Each row below holds a small network's activations on one input, seen along a few directions.
In each table, some parts of the input vary, and every possible input appears once, in random order.
A made-up example of a description, with smaller parts first: ring(5) and (point or line(9) or (values(2) and line(6))).
Shared parts are said once, and a part with two or three values counts as separate values.
(in the rows, 128 means zero)

Other details of the inputs vary at random and push rows far along two fixed directions, the same in every table; ignore that.

Rows:
r1: [ 92  55 147 166 114  80 191 174 181 141 123]
r2: [ 85  47 145 162 100  80 203 174 185 146 117]
r3: [144 203 133 106 166 167  88 100  91  97 127]
r4: [131 123  79 156 112  87 108 112  90 101 154]
r5: [110  42  56 168  82  57  86 108 115 139 162]
r6: [154 198 127 102 164 162  86  96  90  98 126]
r7: [126 132 196 121 135 174 173 165 172 136 107]
r8: [ 85  90  68 165 130  16 130 121 101 118 162]
r9: [163 196 123 101 119 191  96  99  81  98 124]
r10: [125  86 191 109 115 201 143 158 205 173  88]
r11: [115 138 211 108 171 176 170 160 186 139  85]
r12: [156 198 128 105 123 174  95 104  79 101 131]
r13: [129 135 202 117 140 171 189 176 183 152 101]
r14: [133 117  73 155 108  92 111 110  94 100 150]
r15: [118 134  78 146 139  65  99  97  81 106 155]
r16: [149 154 117 126 125 141 126 126 111 116 132]
r17: [170 208 127 109 137 171  94 107  77 108 144]
r18: [134 153 184 106 170 159 162 149 168 145 102]
r19: [129 137  74 150 153  56 103 101  81 115 160]
r20: [ 97  75  88 173  94  39 149 136 116 123 160]
r21: [111 131  80 140 143  61 105 105  83 110 151]
r22: [118 142 191 106 179 149 174 161 170 152  97]
r23: [156 162 115  89 106 197  52  82  88 130 130]
r24: [155 206 124  93 166 162  87 100  87  99 125]
r25: [124 138 191 116 123 171 172 157 160 139 111]
r26: [109 136 194 106 172 161 166 159 172 136  90]
r27: [ 81  78 142 156 137  65 180 157 170 142 125]
r28: [ 95  49 137 167 107  85 192 171 183 138 120]
r29: [134 130 189 116 137 174 185 171 181 147  94]
r30: [101 100  71 153 131  32 124 116 101 116 157]
r31: [137 109 119 120 105 160  81 113 132 145 130]
r32: [ 86  90  64 169 139  17 123 120  99 109 164]
r33: [153 152 110 129 122 143 123 121 107 114 132]
r34: [131 109 110 119  92 148  83 105 119 146 136]
r35: [133 146  86 138 146  85  98 101  92 101 149]
r36: [129  99 182 102 119 196 139 148 189 178  99]
r37: [169 204 120 108 137 165  94 107  79 105 135]
r38: [141 179 123 122 165 124 111 111 101 119 138]
r39: [169 165 113  97 117 192  55  88  96 137 132]
r40: [106  71  65 180 100  39 133 128 111 109 158]
r41: [104  44  70 160  74  61  99 110 118 148 156]
r42: [121 110  85 155 143  44 133 122 117 126 154]
r43: [109 101  84 156 127  45 131 118 115 118 152]
r44: [121 119  89 151 103  83 121 116  93 111 153]
r45: [161 160 112  94 115 199  44  85  93 126 130]
r46: [149 156 128 126 128 144 129 128 114 121 130]
r47: [165 162 111 100 116 188  55  90  99 141 136]
r48: [169 199 119 109 136 167  93 105  77 106 136]
r49: [136 148 124 132 126 134 120 127 110 109 134]
r50: [136 115 106 118  93 146  78 100 111 141 136]
r51: [131  96 193 103 118 199 147 155 199 180  91]
r52: [155 149 110 129 120 147 127 121 109 114 130]
r53: [127  98 190  99 120 200 145 151 196 179  92]
r54: [126 139  77 141 135  70  99  96  84 105 155]
r55: [ 92  60 142 168 114  72 187 172 173 139 131]
r56: [131 103 114 118 105 154  83 109 128 140 127]
r57: [125 149 181 101 172 151 166 156 166 147 102]
r58: [161 209 123  92 169 154  97 103  88 111 131]
r59: [ 90  44 140 164  95  85 206 170 184 144 116]
r60: [ 92  52 141 166 112  81 192 174 184 139 119]
r61: [ 91  87 133 144 149  72 165 154 160 134 124]
r62: [136 125 184 118 129 193 176 160 180 132  91]
r63: [126 133 190 112 122 181 175 157 169 138  96]
r64: [154 159 120  89 105 197  57  84  94 130 125]
r65: [102  64  72 175  87  44 149 129 116 117 152]
r66: [123 128 194 112 124 181 182 164 178 140  90]
r67: [152 204 123  90 156 158  93  98  87 104 128]
r68: [116 152 190 105 177 153 174 161 169 151 102]
r69: [150 150 117 127 121 143 128 124 112 117 131]
Description of these inputs: values(3) and (ring(5) or (values(2) and line(4)) or line(10)).
- Changing only the values(3) part turns r49 into r12. The same change can be made to r56. Which row results? => r64
- Changing only the values(3) part turns r42 into r43. The same change can be made to r36. Which row results? => r23
- Which other rows does r14 become when the line(10) part takes its other values? List them by row number. => r1, r4, r7, r28, r40, r49, r55, r60, r62
- Which other rows does r57 become when the values(2) part takes its other values? List them by row number. => r18
- Which other rows does r11 become when the values(3) part takes its other values? List them by row number. => r15, r19

Rows:
r70: [106  97 176 134 141 138 177 168 186 139 100]
r71: [144 156 117 119 139 140 108 113 106 109 129]
r72: [134 158 125 113 142 139 108 112 107 121 128]
r73: [111  79  62 177 104  24 133 129 103 124 169]
r74: [106 100 177 129 129 140 190 169 181 145 103]
r75: [116 100 165 131 137 131 176 162 182 146 104]
r76: [144 161 121 117 141 134 105 112 106 128 139]
r77: [138 171 167 104 137 181 132 128 132 114 109]
r78: [140 134 116 111 113 152  84 105 109 133 133]
r79: [ 87  69  73 173 118  25 128 125 113 124 159]
r80: [117  80 143 134 110 140 146 146 175 153 114]
r81: [145 137 124 120 102 163 100 110 110 128 129]
r82: [144 161 116 119 127 140 116 115  99 113 136]
r83: [138 159 119 114 140 136 107 111 104 124 133]
r84: [152 156 118 125 141 138 111 116 109 119 135]
- What is each input in this table made of? => values(3) and (point or line(4))
- Changing only the values(3) part turns r71 into r72. The same change can be made to r80. Which row results? => r78
- Which other rows does r82 become when the values(3) part takes its other values? List them by row number. => r75, r83
- Which other rows does r73 become when the values(3) part takes its other values? List them by row number. => r76, r84

Rows:
r85: [132 130 163 121 153 155 162 161 172 143 104]
r86: [152 136  35 126 103 101  20  63  47 128 181]
r87: [169 238 135  83 139 187  87  93  60 102 130]
r88: [111 129 176 109 151 150 157 143 165 136 100]
r89: [133 129 181 111 159 160 183 165 179 153  89]
r90: [118 123 176 109 163 165 156 145 180 137  89]
r91: [122  97 182 114  97 205 153 156 186 132  81]
r92: [144 141  17 155 131  53  54  78  42  87 178]
r93: [151 227 135  78 145 197  70  86  63  94 121]
r94: [139 107 180 121  92 194 180 161 180 146  90]
r95: [140 150  35 165 121  60  48  78  42  78 182]
r96: [167 230 133  94 142 198  82  97  62  97 136]
r97: [179 224 120  84 166 193  79  87  77 101 122]
r98: [115  58  81 160  87  53 123 127 140 177 164]
r99: [108 134 195 102 137 163 176 158 171 142  96]
r100: [196 229 117  95 156 187  85 101  73 106 134]
r101: [116  87 176 101 122 178 110 138 182 180  99]
r102: [106 131 194 113 142 177 165 158 165 135 100]
r103: [177 236 128  82 153 183  86  89  69 105 132]
r104: [140 136 165 121 150 154 167 162 167 146 107]
r105: [103 126 191 102 154 164 159 143 183 135  90]
r106: [ 80  62  98 175 111  39 162 147 132 131 153]
r107: [188 230 119  89 161 184  89  96  74 108 128]
r108: [ 87  63  78 173 114   6 159 136 129 133 160]
r109: [ 92  45  80 173 132  22 156 138 144 133 142]
r110: [134 128 182 133 140 150 166 162 165 138 116]
r111: [130 101 166 118  96 192 150 150 165 127  97]
r112: [ 62  46  80 174 106   8 140 127 127 120 149]
r113: [128  99 183 121  96 198 177 163 187 142  87]
r114: [ 92  23 120 148 101  82 132 146 177 179 139]
r115: [100  58  80 189 112  18 145 139 129 121 167]
r116: [175 158  30 149  74 115  65  67  31  87 174]
r117: [120  77 202 111 117 172 172 170 217 204  96]
r118: [ 64  46  79 186 107  20 140 132 127 119 158]
r119: [144 168  32 158 111  59  71  77  17  89 191]
r120: [191 237 134 105 146 193  80 102  74 100 139]
r121: [121 122 180 113 158 173 156 158 190 138  92]
r122: [ 85  69  96 166 107  26 166 143 127 135 150]
r123: [123 130 175 129 147 162 135 142 163 123 110]
r124: [ 86  60  94 165 122  24 161 136 141 134 147]
- What is each input in this table made of? => line(5) and (values(2) or ring(6))
- Changing only the line(5) part turns r102 into r118. The same change can be made to r95. Which row results? => r123
- Start at r112 and move only the line(5) part, one step at a time. The first step leads to r93. Which rows follow, in order? => r99, r122, r87
- List by row number the other rows that have the line(5) part in common with r99. => r85, r86, r97, r106, r113, r115, r124
- List by row number the other rows that have the line(5) part in common with r89. => r94, r96, r104, r108, r110, r117, r122
